A small network was shown many inputs. Here are its activations along a few directions, one row for each input.
In each table, some parts of the input vary, and every possible input appears once, in random order.
A made-up example of a description, with smaller parts first: line(4) and (point or ring(11) or (values(3) and ring(5))).
Shared parts are said once, and a part with two or three values counts as separate values.
In the rows, zero is written as 128.

Other details of the inputs shift rows strongly along three fixed directions, in all tables alike. That doesn't count.

Rows:
r1: [134 141 162 113 108 152 108 132 135  79  96 165]
r2: [ 91 173 150 117  82 160 111 142 116 138 130 136]
r3: [147 124 103 120 117 133 160 128 120 125 120  86]
r4: [104 143 128 119 148 143 123 135 134 126 115 133]
r5: [149  99 111 127 129 155 152 112 114  97  97  90]
r6: [110 141 111 108 137 162 110 140 136  96 106 120]
r7: [142 112 109 148 156  97 153 130 142 173 160 109]
r8: [119 137 147  99 130 142 128 123 130  92 107 136]
r9: [156 106 129 135 114 151 156 109 111  99 104 100]
r10: [138 115  91 161 108  79 103 118 130 171 197 161]
r11: [171 106  99 127 146  30 120 126 131 163 179 137]
r12: [124 125 101 138 121  83 150 106 102 122  87  83]
r13: [144 109 124 119 169 142 103 152 155  92  99 156]
r14: [114 134 138 132 121 152 153 109  99 147 126 103]
r15: [105 145 153 117 138 164 117 122 123 101  95 151]
r16: [117 127 139 134 149 147 128 124 129 117 105 141]
r17: [140 103 104 135 165 102 143 125 141 165 166 102]
r18: [150 108 124 152 134 108 128 146 141 174 174 128]
r19: [144 129 121 143 131  34 104 130 137 180 157 127]
r20: [129 134 123 105 149 128  91 158 171  97 118 159]
r21: [ 84 175 186 127  91 165 111 121 109 134 128 164]
r22: [ 91 167 184 128  90 160 118 122 108 143 119 169]
r23: [131 124 111 126 135 134 169 109 114 132 117  91]
r24: [120 124 138 145 140 122 137 132 130 162 149 131]
r25: [ 93 160 148 142  90 157 114 145 117 166 152 142]
r26: [ 99 147 126 103 143 140 116 130 137 123 125 127]
r27: [120 124 145 136 141 141 124 117 137 110 109 141]
r28: [155 103 119 121 120 144 163 121 113  99 105  92]
r29: [122 122 135 111 182 136  91 137 168  90 100 164]
r30: [155 112  99 119 110  99 150  73  88 110 133 116]
r31: [153 105 122 117 190 108 115 142 168 108 112 159]
r32: [128 134 155 129 137 149 124 109 124  91 101 140]
r33: [136 109 102 125 127 146 155 126 110 126 128  81]
r34: [130 136 136 135 124  96 134 127 142 173 172 132]
r35: [153 121 143 146 111 105 137 143 132 168 165 146]
r36: [133 117  92 142 106  91 139 127 107 118  93  84]
r37: [ 95 163 151 145  86 161 114 141 115 159 138 149]
r38: [159 112 117 113 112 129 160 120 118 110 126  94]
r39: [136 116 127 134 139 131 160 107 107 124 134  87]
r40: [142 115 112 127 115 155 155 116 118 106 103  90]
r41: [103 150 124 111 148 145 116 127 137 119 120 125]
r42: [114 147 187 135  83 130 133 114 117 140 141 153]
r43: [108 136 141 143 109 151 118 135 129 148 142 127]
r44: [150 115 130 120 125 121 172 109 113 124 121  99]
r45: [123 145 174 146  80 145 116 127 118 142 139 160]
r46: [143 115  99 125 125 141 160 126 120 122 119  86]
r47: [ 93 162 137 100 139 161 109 129 130 103  98 142]
r48: [133 121 148 155 134 111 137 127 130 175 164 141]
r49: [145 107 122 154 138 112 125 145 145 182 171 126]
r50: [159 115 106  99 151  69  65 156 153 104 132 177]
r51: [135 122 136 149 121 116 119 142 134 172 176 128]
r52: [ 86 171 149 111  83 153 108 146 120 139 142 134]
r53: [142 118 157 151 123  97 138 126 134 160 165 145]
r54: [160 109 117 113 170 102 100 166 178 114 128 162]
r55: [127 102  79 154 110 108 144 113  95 115 110  96]
r56: [146 114 112 126 116 135 155 123 124 124 126  92]
r57: [141 107 103 132 129 146 159 126 111 132 119  87]
r58: [ 94 166 168 146  95 146 120 119 120 164 148 148]
r59: [136 129 118 114  72 139 125  90  78  94 115 130]
r60: [134 121 122 124 128 126 161 105 124 128 128  94]
r61: [129 111  87 125 113 124 157  68  89  93 111 117]
r62: [ 72 157 144 163  87 115 108 113  97 160 141 156]
r63: [119 142 117 115 135 147 112 149 141 120 121 130]
r64: [126 139 126 138 132 100 140 136 138 175 166 130]
r65: [103 139 137 121 147 157 119 123 130 102 103 132]
r66: [139 120 135 137 113 164 144 115 112 100  95 110]
r67: [153 116 135 128 127 120 174 109 115 121 119 111]
r68: [127 125  93  80 211 111  97 158 177  71 111 138]
r69: [103 144 162 156  93 158 116 137 117 160 145 151]
r70: [125 143 122 110 112 106  90 141 122  78  69 130]
r71: [107 128 135 116 174 144  97 143 156  99 104 157]
r72: [148 100 106 132 188 112  92 167 174 123 137 149]
r73: [123 143 124 131 130 100 137 135 136 179 171 123]
r74: [148 111 123 114 169 111  84 162 176 123 140 163]
r75: [160 102 122 136 119 134 166 125 112 114 114 104]
r76: [109 136 114  99 158 139  82 161 164 103 128 150]
Each input here is: values(2) and (ring(6) or (line(4) and line(8))).
Changing only the values(2) part turns r20 into r34. The same change can be made to r74. Which row results?
> r21
Which other rows does r8 become when the line(4) part takes its other values? List them by row number.
> r42, r44, r67
Which other rows does r67 become when the values(2) part takes its other values? List them by row number.
> r35
A walk changes only the line(4) part. It starts at r40 and steps to r37. List the rest of the walk in order.
> r25, r6

Rows:
r77: [145 107  99 117 158 105 114 142 145 110 122 124]
r78: [127 139 120 122 121 116 121 135 129 131 131 129]
r79: [124 142 152 128 118 131 127 133 129 157 149 132]
r80: [131 125 139 142 110 138 132 136 122 156 147 129]
r81: [121 130 146 145 103 115 143 114 115 159 143 137]
r82: [119 126 125 137 111 120 131 117 111 146 141 122]
r83: [169  99 101 116 178 102 106 144 164  84 116 137]
r84: [132 131 114 125 131 105 119 139 137 140 139 128]
r85: [177  87  82 109 144 140 205  82  87  49  63  57]
r86: [145 111 107 127 155 125 117 151 161 128 140 137]
r87: [ 59 193 179 114  66 185  99 116  88 108  97 170]
r88: [123 125 130 141 144 122 126 134 136 146 139 128]
r89: [160 101 109 110 188 108 125 145 164 107 123 123]
r90: [ 94 158 139  89 127 172  86 138 128  52  56 157]
r91: [137 123 133 124 156 117 124 132 146 139 142 134]
r92: [130 126 118 130 119 111 124 132 124 142 139 120]
r93: [118 137 149 132 117 134 139 122 123 154 151 126]
r94: [ 85 166 147 104 115 163  93 124 119  87  87 163]
r95: [116 135 126 138 134 131 128 131 137 144 141 127]
r96: [139 131 143 137  95 121 145 123 107 146 142 129]
r97: [131 127 142 140  99 113 145 121 115 155 138 126]
r98: [129 121 127 139 126 135 133 132 131 146 146 131]
r99: [137 113  99 121 160 106 116 130 144 114 123 128]
r100: [ 94 163 174 116  77 182  99 119 105  79  80 155]
r101: [112 146 133 138  98 121 134 115 107 155 147 128]
r102: [104 147 158 110 135 160 109 131 130 104 106 153]
r103: [134 113 104 122 156 109 113 131 142 115 126 132]
r104: [129 137 121 125 115 116 128 132 121 137 138 124]
r105: [134 127 143 143  96 117 138 116 116 148 138 119]
r106: [110 143 144 142 117 135 127 137 130 153 142 128]
r107: [149 107 111 130 166 120 118 140 152 126 134 138]
r108: [125 133 135 141 130 123 129 136 132 156 142 121]
r109: [115 129 130 135 114 123 120 123 113 143 144 133]
r110: [139 114 125 136 137 111 129 115 136 126 128 131]
r111: [140 115 111 131  67 150 202  85  50 115 101  39]
r112: [131 125 137 146 106 122 130 110 117 138 140 128]
r113: [149 112 116 131 151 111 120 124 140 109 129 137]
r114: [170  98 100 120  97 140 226  81  66  87  76  42]
r115: [125 135 144 128 120 130 137 132 132 152 151 122]
r116: [111 143 132 138 102 121 129 115 112 154 145 125]
r117: [109 142 138 101 139 180  98 147 142  70  78 158]
r118: [136 117 113 133 145 131 125 137 148 132 142 136]
r119: [146 115  94 111 167 100 110 145 157 106 118 128]
r120: [118 138 142 132 121 132 136 124 131 155 156 128]
r121: [125 128 130 141 142 121 126 131 135 151 140 127]
r122: [132 121 120  98 168 139 117 127 141  57  69 156]
r123: [128 127 117 135 145 121 127 142 149 141 141 123]
r124: [123 130 137 144 128 124 131 137 130 156 143 121]
r125: [130 117 114 132 168 117 121 142 155 128 133 131]
r126: [135 116 128 139 137 129 128 134 133 143 143 134]
r127: [125 139 141 129 129 120 119 143 152 161 165 140]
r128: [133 129 138 141 110 137 132 133 121 158 147 127]
Describe the family of inputs behind these rows.
> values(2) and (ring(6) or line(8) or (values(3) and line(4)))
Changing only the values(2) part turns r120 into r127. The same change can be made to r101. Which row results?
> r78
Changing only the values(2) part turns r126 into r80. The same change can be made to r118. Which row results?
> r86
A walk changes only the line(8) part. It starts at r111 and steps to r77. List the rest of the walk in order.
> r92, r90, r119, r84, r78, r104
Which other rows does r91 become when the values(2) part takes its other values? List them by row number.
> r79
Which other rows does r98 become when the values(3) part takes its other values? List them by row number.
> r93, r125
A walk changes only the line(4) part. It starts at r108 and steps to r124. List the rest of the walk in order.
> r106, r123
